Small tables with named rows and columns. After each table, cells are looked up by row and column.

tigu =
cols = buni, pep, navu, dobena, guf, zer
bar: [112, 152, 167, 154, 87, 163]
debuf: [97, 132, 91, 96, 181, 100]
nofir: [168, 107, 113, 175, 169, 162]
nuf: [124, 135, 166, 135, 95, 145]
pipob: [164, 104, 141, 110, 123, 109]
gilu: [66, 136, 58, 77, 194, 85]
zisumud: [168, 97, 137, 102, 126, 101]
tel: [103, 125, 149, 147, 125, 153]

zer of tel: 153
navu of zisumud: 137
zer of debuf: 100
zer of pipob: 109
guf of nuf: 95
dobena of nofir: 175
pep of pipob: 104
buni of gilu: 66
Row with the largest guf: gilu

Table som
           dag  dakodem     mav   sesuk   zetum     vek     pov  zedome
gefan   -0.524    0.009  -0.319   0.154  -0.049  -0.268   0.625  -0.445
padoru   0.275    0.537   0.127  -0.076  -0.731  -0.268  -0.072  -0.149
sedube   0.089   -0.207   0.734   0.293  -0.138   0.595  -0.266   0.666

dag of padoru: 0.275
zedome of sedube: 0.666
dakodem of gefan: 0.009
pov of padoru: -0.072
dakodem of sedube: -0.207
vek of padoru: -0.268
zetum of gefan: -0.049
dakodem of padoru: 0.537
zedome of gefan: -0.445
zetum of padoru: -0.731
mav of sedube: 0.734
zedome of padoru: -0.149
sesuk of sedube: 0.293
zetum of sedube: -0.138
vek of gefan: -0.268
dag of gefan: -0.524
mav of padoru: 0.127
pov of gefan: 0.625
pov of sedube: -0.266
sesuk of padoru: -0.076
Row with the largest pov: gefan

bafo =
	sisur	vime	borode	fune	viz	gasigib
murenut	-0.28	-0.54	-0.70	-0.38	-0.29	-0.26
gok	-0.69	-0.70	-0.57	-0.66	-0.76	-0.76
laveza	-0.70	-0.17	-0.53	-0.32	-0.68	-0.30
zepizo	-0.46	-0.76	-0.11	-0.29	-0.54	-0.21
toz	0.14	-0.05	-0.64	-0.58	0.43	-0.63
vumifi	0.25	-0.23	-0.18	-0.22	0.63	-0.24
mab	-0.27	-0.13	-0.67	-0.27	-0.33	-0.23

gasigib of gok is -0.76
vime of gok is -0.70
gasigib of laveza is -0.30
sisur of gok is -0.69
viz of gok is -0.76
fune of vumifi is -0.22
sisur of vumifi is 0.25
Row with the largest viz: vumifi

zaz =
	lipemo	pizukek	ruvomi	pem
paruval	165	316	720	226
tem	650	486	503	849
supobiz	518	521	561	613
koti	808	320	585	245
vov	340	470	593	818
gotaf	298	22	639	164
rulu	270	548	631	735
zos	413	153	683	117

What is the lipemo of supobiz in zaz?
518
What is the pizukek of koti in zaz?
320
What is the ruvomi of zos in zaz?
683
What is the pem of zos in zaz?
117
What is the ruvomi of gotaf in zaz?
639
What is the ruvomi of supobiz in zaz?
561
What is the pem of gotaf in zaz?
164

buv:
         kifevo   res  pemoso   dur  lebi   zop  tuti   tob  taluk
vitezok    -3.4  -1.5    -0.5   3.5  -0.7   6.2  -3.0  -2.0   -2.8
vazes       3.6   3.1     5.8  -3.3   0.4   1.4  -1.6   1.6    0.4
bup        -5.1  -1.2     1.0   4.4  -1.3   5.4  -4.7  -1.2   -1.7
pibu       -5.4   3.7    -1.6   3.6  -1.8   3.9   1.6  -0.6    2.4
naf         1.5   2.1     2.7  -0.9   2.3   1.4  -0.2   1.4    1.4
kof        -4.6   1.4    -4.7   5.6  -1.7   2.1   6.5  -3.1    4.8
pil         0.6   8.2     0.0  -4.8   0.8  -1.8   4.9   6.8    2.6

What is the tob of vazes in buv? 1.6
What is the res of pibu in buv? 3.7
What is the lebi of vitezok in buv? -0.7
What is the tob of pibu in buv? -0.6
What is the tob of vitezok in buv? -2.0
What is the lebi of vazes in buv? 0.4
What is the tuti of naf in buv? -0.2
What is the lebi of pibu in buv? -1.8
What is the kifevo of vazes in buv? 3.6
What is the pemoso of pil in buv? 0.0
What is the dur of pibu in buv? 3.6
Which row has the largest lebi? naf

pameta:
|  | pag | tevu | ragokup | gomiz | rigune | leze | fafuvo | zin | katur |
|---|---|---|---|---|---|---|---|---|---|
| mifun | 146 | 91 | 157 | 114 | 147 | 171 | 126 | 223 | 120 |
| vuz | 104 | 192 | 112 | 167 | 79 | 39 | 99 | 138 | 130 |
| vizisi | 159 | 138 | 105 | 110 | 213 | 122 | 178 | 130 | 156 |
| fod | 144 | 136 | 140 | 128 | 134 | 123 | 124 | 194 | 124 |
| rok | 92 | 114 | 148 | 154 | 187 | 120 | 121 | 138 | 127 |
| kuz | 111 | 101 | 146 | 140 | 158 | 163 | 126 | 138 | 142 |
| rosi | 153 | 173 | 132 | 154 | 147 | 87 | 130 | 160 | 103 |
| vugo | 164 | 136 | 140 | 117 | 147 | 122 | 130 | 188 | 130 |
| zutum | 139 | 108 | 172 | 155 | 136 | 124 | 118 | 184 | 96 |
| zorozi | 145 | 174 | 136 | 154 | 167 | 120 | 163 | 87 | 137 |
| nimonu | 148 | 117 | 146 | 137 | 164 | 162 | 147 | 150 | 130 |
| sopel | 87 | 144 | 120 | 154 | 147 | 150 | 120 | 135 | 147 |
| kag | 112 | 136 | 151 | 154 | 147 | 123 | 124 | 133 | 130 |

fafuvo of kag = 124
gomiz of vizisi = 110
ragokup of vuz = 112
pag of vizisi = 159
tevu of kuz = 101
ragokup of vugo = 140
fafuvo of kuz = 126
zin of fod = 194
fafuvo of zutum = 118
fafuvo of nimonu = 147
rigune of rosi = 147
ragokup of rosi = 132
zin of mifun = 223
rigune of fod = 134
pag of kag = 112
tevu of zutum = 108
leze of kuz = 163
rigune of vugo = 147
katur of zutum = 96

